Each row below holds a small network's activations on one input, seen along a few directions.
Each table varies a few parts of the input and shows all the possible inputs, shuffled.
Descriptions start from the smaller parts, as in this example, which fits no table here: one of 4 places along a line, together with either a single point or one of 11 places around a ring or (one of 3 separate values, together with one of 5 places around a ring).
Shared parts are said once, and a part with two or three values counts as separate values.

Other details of the inputs shift rows strongly along two fixed directions, in all tables alike. That doesn't count.
These rows show it; all are for the same input, with only those details redrawn:
[  1  -8 -14 -27  13 -13  13  -3   5  -2   1]
[  5 -18  12  -8   7  -9  25  -5 -17 -19 -17]
[ -9   7  -7  -4   0  -5 -14  22  30   4  33]
[ -2  -2 -24 -33  10 -12   1   3  18   6  14]
[ -2   0 -26 -33  12 -13   1   2  19   7  15]
[  5 -19  12 -11   6  -9  26  -7 -17 -20 -17]
[ -1  -1 -26 -33  13 -14   1   2  19   7  14]
[  2  -8 -14 -28  12 -14  12  -3   4  -3   1]

A family of inputs:
r1: [  8  15 -33 -17   1  -3 -16  -6  -3  31   4]
r2: [  8  -5   8   0   2  -1  12 -28 -28   0 -28]
r3: [-10   8  28  29 -13   4 -19  21   9   1  29]
r4: [  5  -6   0   2   4   6  12 -28 -23  -3 -35]
r5: [ -5  19  -1  35 -16  23 -25   7   5  12   7]
r6: [  3  23  20  31  -8  17 -16  33  14   3  13]
r7: [ -1  20 -26  15 -11  13 -29  14  19  23  11]
r8: [  6   2 -15 -19   5 -10  -2 -15 -11  19 -10]
r9: [  8  13 -42 -16   0  -4 -11  -1   3  30  -6]
r10: [  1 -15  11  -8   9   4  21 -22 -15 -24 -17]
r11: [  1  22 -30  -6  -5   8 -22  -6   5  28  12]
r12: [  5 -17   4  -4   6   1  22 -17 -16 -11 -32]
r13: [ -2 -12  46  41 -15   5  12  13 -19 -23 -14]
r14: [-12  12  26  31 -17  10 -22  13  14  -4  28]
r15: [-10   2  22  24 -13   3 -11  31  19 -13  29]
r16: [ -1 -12  54  33  -9   4  11   9 -22 -28   4]
r17: [ -6  -3  18  19  -4  11   1  -7  -4 -13  -7]
r18: [  8 -11  -2   2   2   2  14 -18 -21  -3 -40]
r19: [ -2  -2 -29 -31  14  -5   0  -3  22   2  11]
r20: [  5 -13  19  -9   9  -3  21 -22 -21 -20  -8]
r21: [ -6  10   7  26 -16   4 -18  21  11  11   8]
Q: What do these inputs look like to the network?
A: either a single point or (one of 4 places along a line, together with one of 5 places around a ring)

A family of inputs:
r22: [-12   7  -4  -3  -7  -3 -18  17  26   3  40]
r23: [  2 -14 -10 -34  15 -17  19 -15  -5  -1 -18]
r24: [  3 -10  35  30  -2  11  12   2 -11 -24 -13]
r25: [  7   5 -30 -21  10  -6  -2  12  13  15   5]
r26: [  8 -10   1  -3   1  -2  11 -24 -29  -3 -20]
r27: [  8  -3   5  -9   3   2  16 -20 -27  -7 -19]
r28: [  0  -1 -31 -26   5 -14   1  16  17  11   8]
r29: [  5  13 -36 -22   4  -3  -4   8  10  21  -1]
r30: [  0   4 -27 -24  14  -1  -5  -5  16   6  15]
r31: [  5  -3  17   4   2   2  15 -11 -21  -6 -29]
r32: [  8 -10  21   4   8  -1  16  -6 -16 -12 -21]
r33: [ -2   2  45  44 -13   9  -7  22  -2 -14  16]
r34: [ -1 -19  19   4   1  -2  22 -10 -18 -26 -14]
r35: [  4  -9 -21 -19   9  -2   9 -30 -16   4 -20]
r36: [  1 -19   8  -9   6  -6  23 -13 -10 -18 -22]
r37: [ -2  -5  38  42 -14   9  -2   4 -16  -8 -15]
r38: [ -2  18 -21 -19   3  -4 -14   0  14  20  16]
r39: [-15  13  17  46 -22  18 -32  23  25   2  25]
r40: [  0  -4  38  41 -15   6  -2   2 -20  -8  -8]
r41: [  6  -2 -17 -24  11   0  14 -24  -8   1 -25]
r42: [ -7  15   2  11  -7   7 -27  22  25   5  44]
r43: [ -4   1 -19 -31   8 -17  -2   0  16  10  17]
r44: [ -7  16  -3  36 -22   9 -30  37  20  15  23]
r45: [ -6  15 -27 -17   3   6 -13  -4  17  13  17]
Q: What do these inputs look like to the network?
A: one of 4 places along a line, together with either a single point or one of 5 places around a ring
Q: Changing only the place on the line of 4 turns r35 into r34. The same change can be made to r44. Which row results?
A: r28
Q: Change only the place on the ring of 5 in r35. List by row number the other rows that result.
A: r26, r37, r39, r40
Q: Which other rows agree with r45 in the place on the line of 4? List them by row number.
A: r27, r29, r31, r38, r41
